These are the activations of a small neural network, seen along a few directions. Each row is one input.
In each table, some parts of the input vary, and every possible input appears once, in random order.
A made-up example of a description, with smaller parts first: line(4) and (point or ring(9) or (values(3) and ring(8))).
Shared parts are said once, and a part with two or three values counts as separate values.

Other details of the inputs vary at random and push rows far along two fixed directions, the same in every table; ignore that.

A family of inputs:
r1: 7 -3 22 -13 -31 1 12 -6 4 11 14
r2: -20 -20 -6 -21 50 -17 0 -3 0 -9 8
r3: 7 -2 -16 -20 23 -13 -9 -30 -5 3 -7
r4: 5 1 0 -3 -16 15 2 12 -3 -7 18
r5: -7 4 -7 -16 28 -35 -14 -20 -10 -26 0
r6: 22 3 -9 -25 -15 20 21 10 14 21 5
r7: 19 -14 8 -22 -11 30 26 13 13 -2 9
r8: 22 3 -10 -24 -15 20 21 10 15 21 4
r9: 32 10 6 -19 -32 13 13 -5 3 -19 1
r10: -28 -1 2 32 6 5 2 11 -1 25 -19
r11: -38 -5 9 36 0 4 -1 24 -1 1 -5
r12: -26 8 21 43 4 4 -3 16 5 1 -10
r13: 16 17 -7 -2 -31 5 4 -5 -2 7 -14
r14: 0 -9 -11 -8 41 -23 -16 -13 -9 1 7
r15: 17 1 8 -3 -22 18 3 -7 2 -15 1
r16: 20 15 -10 -10 -29 4 6 -8 -1 6 -12
r17: 13 7 -6 2 -18 19 5 4 -3 18 2
r18: 17 -9 -9 -23 -15 26 25 11 10 22 1
r19: 30 -4 -9 -18 -23 17 7 10 1 7 16
r20: 29 -4 -12 -19 -33 11 4 -2 3 -1 5
r21: -16 16 2 42 -20 -17 -18 4 -10 0 -22
r22: -25 6 5 42 -2 -6 -9 22 4 15 -11
r23: -25 5 5 41 -2 -5 -8 22 4 15 -11
r24: 1 1 1 -9 -16 14 13 23 12 -2 15
r25: -1 -6 3 -9 37 -17 -14 -30 -6 -21 -3
r26: -29 8 6 41 -16 -3 -18 3 -10 -13 -8
r27: 15 1 10 -1 -6 18 5 2 -1 -7 11
r28: 20 -3 -8 -28 -28 14 6 -2 2 -17 16
r29: 4 -12 11 -4 -1 21 18 12 9 -1 3
r30: 9 -7 4 -18 41 -7 -5 -18 -5 -14 12
r31: 12 3 3 -23 28 -22 -6 -28 -5 -25 -4
r32: 6 -1 -13 -16 32 -8 -5 -17 -7 11 3
r33: 15 -3 -10 -5 -22 3 -5 -3 0 -1 0
r34: -3 1 1 -5 -12 11 11 22 11 -3 13
r35: -5 -11 16 -29 28 -31 -4 -30 -1 4 12
r36: -26 18 7 38 -19 -14 -16 5 -11 -16 -13
r37: -27 -8 4 38 0 0 -4 21 0 16 -13
r38: -28 8 8 41 -5 1 -14 15 -12 -5 3
r39: -6 -7 6 -16 55 -17 -2 -12 6 -10 4
r40: -29 -7 4 41 -1 0 -4 22 0 16 -14
r41: -1 -2 -15 -12 32 -19 -14 -32 -8 3 -11
r42: 5 0 -13 -18 32 -39 -17 -25 -8 -11 -8
Description of these inputs: values(2) and (point or (line(4) and line(5))).

A family of inputs:
r43: -11 -10 2 -17 48 -24 -6 -12 -1 -1 8
r44: -19 9 8 38 5 1 -13 5 -7 -3 -7
r45: -16 13 4 35 -11 -7 -8 3 -6 5 -21
r46: 11 8 8 4 -40 13 5 7 3 -1 6
r47: 26 -1 -5 -22 -21 12 8 -5 -1 4 6
r48: 25 -3 -1 -35 -21 8 11 -4 7 -14 13
r49: 6 -1 8 7 -23 19 9 17 6 4 6
r50: -17 11 13 37 -10 -5 -11 3 -8 -2 -9
r51: 3 -3 -15 -20 45 -17 -7 -18 -2 -5 -6
r52: 1 0 10 2 -30 21 17 20 8 1 8
r53: 25 -7 -24 -36 -18 6 8 12 4 -3 20
r54: -25 1 9 31 2 -2 -6 7 -4 17 -7
r55: -7 -15 -6 -13 47 -19 -9 -17 -3 5 1
r56: 17 -10 0 -26 -6 14 16 7 10 -8 12
r57: -5 -6 -1 -15 39 -26 -10 -22 -7 -19 0
r58: -20 7 8 35 -1 5 -9 8 -5 -10 -9
r59: 24 3 -8 -27 -21 4 11 -5 7 2 1
r60: 24 -3 -10 -20 -6 17 8 -5 1 3 9
r61: -4 -6 -6 -15 35 -27 -15 -29 -7 -1 0
r62: -11 5 3 28 -16 10 3 17 5 13 -15
r63: -25 6 6 29 2 -5 -3 11 1 14 -16
Describe the family of inputs behind these rows.
Answer: point or (line(4) and line(5))
Which other rows does r43 become when the line(5) part takes its other values? List them by row number.
Answer: r44, r46, r49, r50

A family of inputs:
r64: -8 20 8 40 -20 2 1 15 -4 11 -22
r65: -20 -2 -7 21 16 -20 -16 -3 -10 -6 -25
r66: -30 1 6 19 33 -22 -18 -13 -18 -22 0
r67: -19 7 3 57 -13 -7 -21 3 -10 14 -12
r68: 10 -7 1 -26 -24 10 22 0 15 8 10
r69: -23 13 4 47 -9 16 -6 26 2 -1 -4
r70: -30 0 11 28 29 -16 -15 4 -11 -10 8
r71: 15 18 5 23 -45 20 0 10 -3 19 -1
r72: 2 15 7 18 -44 24 16 17 2 17 -17
r73: -25 0 7 40 -7 3 -1 29 -1 17 -18
r74: -28 2 -10 18 41 -26 -12 6 -7 -1 -7
r75: 30 -8 8 -16 -22 13 13 -2 4 -9 17
r76: 20 10 8 -26 -45 18 21 4 14 8 5
r77: 24 0 -17 -36 0 18 11 -3 6 -20 11
r78: 6 -11 -12 -22 37 -10 -12 -20 0 -20 -6
r79: -5 -1 -12 -31 22 -26 -5 -13 0 -19 8
r80: 21 -12 -6 -33 3 23 22 -8 14 2 9
r81: -16 8 22 26 25 -19 -14 -13 -12 -7 -6
r82: 1 -17 -14 -29 40 -16 -4 -30 -4 12 9
r83: -17 -2 1 28 41 -19 -18 -13 -2 -9 -14
r84: 5 -5 11 -31 34 -11 1 -28 -6 -8 8
r85: 11 -1 -9 -32 -6 -3 10 11 12 -6 22
r86: 31 -3 -13 -18 -48 24 2 4 -1 4 7
r87: 7 -1 -9 -28 30 -13 -8 -30 -7 12 3
r88: -14 22 19 36 -27 -7 -4 10 3 6 -13
r89: 7 10 -7 16 -45 26 3 27 0 14 15
r90: -30 -7 -3 17 36 -20 -2 -10 -5 10 -18
r91: -23 -1 23 39 -22 16 6 6 -3 7 -3
r92: -2 -20 9 -21 38 -11 -2 -5 -2 -4 14
r93: 18 4 -19 -19 -24 13 1 0 -6 -1 14
r94: -7 1 13 15 -42 15 9 33 13 14 1
r95: 8 -9 -5 -26 24 -31 -3 -18 8 -9 6
r96: -20 0 -3 34 23 -26 -13 -3 -6 2 -21
r97: 16 -9 1 -15 -7 26 13 18 14 5 6
r98: 22 3 -19 -27 -23 14 17 10 1 -8 4
r99: -18 18 17 41 -17 21 -2 7 2 8 -21
r100: 16 3 -3 -23 44 -11 -3 -21 3 -9 -2
r101: 18 -7 -7 -37 -17 -6 3 -6 8 -13 5
r102: 22 -16 -12 -38 8 6 4 2 3 15 19
r103: 23 -12 4 -27 -16 10 4 -6 -2 -18 11
Describe the family of inputs behind these rows.
Answer: values(5) and ring(8)
Which other rows does r85 become when the values(5) part takes its other values? List them by row number.
Answer: r69, r70, r74, r89
Which other rows does r100 become when the values(5) part takes its other values? List them by row number.
Answer: r64, r71, r81, r88

A family of inputs:
r104: 4 -7 8 5 -15 19 12 6 0 -7 9
r105: 23 -11 -10 -13 -10 13 20 13 11 25 -1
r106: -12 -4 6 4 40 -27 -16 -24 -9 0 7
r107: -10 18 0 32 -12 -3 -11 15 2 2 -13
r108: -30 4 6 23 35 -20 -20 -26 -15 3 -10
r109: 15 2 -14 -32 7 6 8 2 7 -13 8
r110: -29 9 3 21 24 -35 -16 -5 -5 1 -4
r111: -20 18 14 29 -16 1 0 -4 1 7 -12
r112: 21 10 -6 -5 -28 18 4 18 -4 2 0
r113: -9 9 -5 28 4 -4 -20 5 -9 2 -8
r114: 17 -4 -17 -28 8 12 2 -1 1 -10 13
r115: -20 -6 -10 30 33 -32 -23 -12 -10 -1 -13
r116: -15 -8 2 -9 44 -27 -11 -28 -2 -7 -17
r117: 10 -7 0 -22 -17 6 3 14 0 -4 11
r118: 28 5 -2 -28 6 2 6 -6 11 -4 5
r119: 16 -7 -11 -14 -34 19 6 3 2 2 -1
r120: 17 -20 -7 -39 33 -4 10 -20 3 -16 21
r121: 13 -14 -9 -51 23 -21 0 -8 12 -12 17
r122: 5 3 -11 3 -13 19 0 8 3 -6 7
r123: 4 -4 -9 13 -5 -6 -6 2 -6 1 -6
r124: -23 -4 13 21 21 -7 -1 0 -11 -11 -5
r125: -9 15 14 28 -18 20 4 15 4 -4 -9
r126: -8 0 22 32 -40 20 -4 19 1 4 1
r127: 11 -10 -10 -31 5 3 14 4 -4 -14 13
r128: 19 8 3 -12 4 3 2 -2 6 -3 -1
r129: -20 -1 -4 27 23 -27 -16 -1 -16 -1 -19
r130: -3 0 8 40 -13 2 -6 1 -3 6 -12
r131: -7 3 8 25 8 -17 -3 -4 2 1 -16
r132: 28 -2 -4 -38 28 -3 1 -13 -4 -6 5
r133: 14 5 -13 -14 -31 17 7 -4 2 6 11
r134: 5 -1 1 -18 27 4 2 -7 -5 -12 2
r135: -18 -6 16 26 1 -4 -16 1 0 -1 1
r136: 15 -15 4 -48 28 -17 2 -15 13 -11 15
r137: 20 -1 7 -15 -15 9 8 -4 -1 5 17
r138: 7 -9 0 -3 -29 35 30 30 13 17 11
r139: -25 5 16 22 29 -25 -14 -10 -17 2 -6
r140: -19 9 5 22 -2 -14 -10 7 -15 5 -3
r141: 17 -4 -5 -49 27 -7 8 -29 -7 -3 8
r142: 23 4 -7 -2 -41 11 14 17 7 2 -3
r143: -20 10 9 21 23 -5 -7 -2 3 -9 -10
r144: 16 -4 6 -1 -44 30 11 3 3 5 -5
r145: -15 -1 9 32 -16 8 -8 -5 -2 5 -16
r146: 1 5 -10 -20 2 -4 2 -10 -10 1 1
r147: -33 12 -3 19 24 -27 -16 -13 -9 1 -13
r148: 20 3 -8 -2 -34 5 13 14 10 2 -3
r149: -8 6 16 29 -43 24 5 12 -5 6 -21
r150: -16 11 9 32 -15 8 -6 -9 -5 9 -5
r151: 20 8 12 -14 -29 11 16 6 6 4 12
r152: -5 11 11 38 -32 33 1 15 3 0 -2
r153: 19 -5 -17 -45 24 3 5 -4 -3 -14 11
r154: -13 3 -4 5 1 7 8 1 2 29 -4
r155: -39 -11 -3 22 43 -20 -13 -8 -3 21 -25
r156: -23 -8 -8 -6 49 -33 -6 -11 -1 -18 1
r157: -21 -5 19 16 16 -12 -14 1 -8 -4 -5
r158: 6 6 -11 -16 4 4 5 5 9 -10 4
r159: -21 -6 3 23 0 -10 -20 6 -2 -2 2
r160: 10 -1 -8 -13 -5 -5 -1 -4 -2 3 18
r161: -16 7 10 34 3 13 -9 4 -5 -4 -7
r162: -18 -16 -4 -9 43 -31 -24 -12 -7 -9 6
r163: -35 11 -4 18 30 -32 -17 -17 -6 1 -13
r164: 17 -1 -5 -49 27 -11 9 -30 3 -4 9
r165: 11 -2 -10 -20 -24 6 9 1 10 -1 -6
r166: -31 6 -6 21 24 -21 -21 -17 -16 3 -8
r167: -8 6 5 28 20 -7 -19 -9 -5 1 -7
r168: 14 -10 -15 -20 -17 9 2 -7 4 -1 2
r169: -10 6 18 29 -29 18 14 19 4 -6 -3
r170: -9 17 9 28 -41 5 2 22 -1 8 -1
r171: 18 2 -15 -10 1 3 -7 -2 1 -1 7
r172: -14 5 -2 27 18 1 -7 14 2 24 -13
r173: 31 -12 -5 -22 3 2 7 -12 1 -1 5
r174: 11 3 12 2 -40 26 26 18 13 -6 8
r175: 28 0 4 -10 -24 10 17 4 9 1 -2
r176: 2 -3 16 -6 -9 2 2 7 9 -4 5
r177: 19 -4 1 -46 28 -21 8 -22 6 -4 17
r178: 11 11 -7 -2 -8 1 -2 9 3 -2 -3
r179: -5 -2 6 -1 1 -5 1 -12 7 -2 -14
r180: 11 -5 -9 -22 -20 9 7 1 -3 -1 -6
r181: 12 2 -4 -3 -25 42 22 29 14 19 5
r182: 18 -13 -10 -48 28 -7 15 -6 7 21 21
r183: 8 -6 -7 0 -29 21 13 14 4 -7 15
r184: 15 -18 -16 -40 20 -2 9 -8 -1 -16 20
r185: -28 -7 12 29 -1 3 -5 23 6 23 -4
r186: 10 3 -4 -6 -48 20 12 13 8 2 -8
r187: 11 -8 -10 -31 4 -1 15 3 6 -15 13
r188: -5 6 6 26 13 -2 -17 -4 -7 1 -8
r189: 12 -13 -7 -45 18 -16 -1 -4 8 -11 15
r190: 3 6 14 35 -36 15 6 16 -6 7 -16
r191: -16 8 4 31 -16 -4 -11 9 -11 8 2
Changing only one part turns r175 into r116. The same change can be made to r115. Which row results?
Answer: r168
Describe the family of inputs behind these rows.
Answer: ring(8) and (point or (values(2) and line(5)))
Which other rows agree with r171 in the ring(8) part? List them by row number.
Answer: r107, r112, r113, r118, r128, r132, r167, r172, r178, r188
Which other rows does r167 become when the ring(8) part takes its other values? List them by row number.
Answer: r106, r120, r130, r135, r145, r150, r152
Which other rows does r191 become when the ring(8) part takes its other values? List them by row number.
Answer: r113, r114, r119, r123, r162, r166, r184
Which other rows does r124 become when the line(5) part takes its other values? List them by row number.
Answer: r104, r120, r169, r174
Which other rows does r186 become when the values(2) part takes its other values? List them by row number.
Answer: r116
